Read these off the row that follows.
1) Find the last entry.
2) Find the third entry from the left.
3) Find the first entry.
[155 124 155 103 124 131 118 126 141 127]
1) 127
2) 155
3) 155
